A small network was trained on made-up records. Each row is its average activation on records with the value named, seen along a few directions.
Related values have similar rows: they may be neighbours, one step apart, or belong to one group.
In the rows, zero is written as 500.
Random noise pushes rows far along 3 fixed directions. That doesn't count. These rows show it; they differ only by the noise:
[535, 606, 519, 523, 552, 555, 508, 506, 521, 365, 362, 635, 423, 498, 540, 641, 575, 510]
[498, 623, 357, 466, 470, 601, 617, 652, 568, 249, 324, 638, 288, 590, 600, 447, 441, 327]
[460, 554, 554, 574, 609, 521, 399, 373, 439, 484, 476, 553, 679, 364, 496, 630, 685, 589]
[603, 606, 564, 498, 516, 519, 571, 533, 584, 450, 378, 519, 331, 495, 597, 672, 505, 466]
[435, 553, 467, 543, 560, 534, 459, 444, 465, 457, 481, 507, 628, 392, 539, 508, 605, 477]


Values of GONES:
bure: [665, 519, 643, 567, 571, 483, 357, 401, 591, 485, 433, 497, 517, 395, 497, 744, 547, 636]
luk: [423, 435, 500, 494, 447, 570, 603, 644, 448, 342, 518, 596, 433, 633, 441, 419, 394, 398]
fis: [427, 391, 692, 585, 560, 337, 591, 458, 548, 672, 739, 340, 641, 490, 378, 593, 470, 655]
rina: [533, 580, 447, 517, 540, 565, 443, 557, 543, 323, 416, 478, 408, 531, 558, 444, 467, 400]
kasi: [655, 604, 596, 285, 458, 624, 542, 585, 557, 454, 263, 685, 117, 740, 504, 810, 467, 620]
gagol: [517, 529, 678, 561, 615, 497, 392, 333, 367, 359, 416, 821, 561, 504, 420, 792, 776, 751]
vilaz: [466, 485, 239, 547, 455, 586, 430, 533, 522, 248, 499, 632, 582, 505, 489, 276, 472, 445]
vore: [386, 534, 422, 553, 593, 568, 413, 445, 448, 404, 504, 510, 689, 442, 519, 394, 533, 469]
koven: [678, 520, 468, 418, 386, 387, 618, 567, 564, 595, 439, 514, 292, 512, 534, 533, 386, 460]
kog: [287, 482, 374, 518, 541, 530, 486, 508, 364, 575, 649, 189, 717, 305, 593, 238, 585, 310]
pavi: [426, 368, 539, 613, 416, 412, 652, 585, 509, 544, 550, 466, 471, 586, 477, 381, 420, 474]
naze: [521, 337, 620, 706, 548, 472, 505, 451, 529, 566, 592, 687, 624, 610, 330, 565, 647, 636]
lan: [566, 407, 660, 596, 586, 450, 531, 423, 440, 453, 440, 690, 541, 584, 319, 655, 601, 717]
varoz: [502, 512, 451, 376, 422, 496, 490, 506, 435, 669, 519, 418, 423, 562, 581, 553, 422, 485]
fuvu: [606, 505, 451, 533, 520, 440, 343, 414, 581, 477, 531, 503, 495, 493, 466, 463, 457, 535]
ludi: [433, 443, 595, 545, 454, 455, 678, 597, 512, 458, 466, 476, 393, 579, 460, 440, 363, 424]
sezaz: [519, 459, 384, 473, 422, 404, 413, 458, 526, 603, 624, 384, 582, 424, 512, 383, 487, 444]
lagak: [522, 471, 526, 430, 452, 416, 391, 461, 406, 711, 631, 426, 678, 332, 476, 469, 550, 558]
tuli: [374, 544, 358, 316, 528, 751, 455, 561, 427, 431, 398, 663, 436, 608, 456, 361, 505, 542]
sep: [294, 559, 262, 368, 475, 595, 351, 485, 364, 390, 465, 687, 610, 596, 379, 235, 492, 519]
The values of GONES form a line.
- Which values are neighbours of bure? Give them in the order they are listed. => rina, vilaz
- Which values are neighbours of sep? Give them in the order they are listed. => varoz, lagak
- Which values are neighbours of luk? Give them in the order they are listed. => gagol, ludi
- Which values are neighbours of tuli? Give them in the order they are listed. => kasi
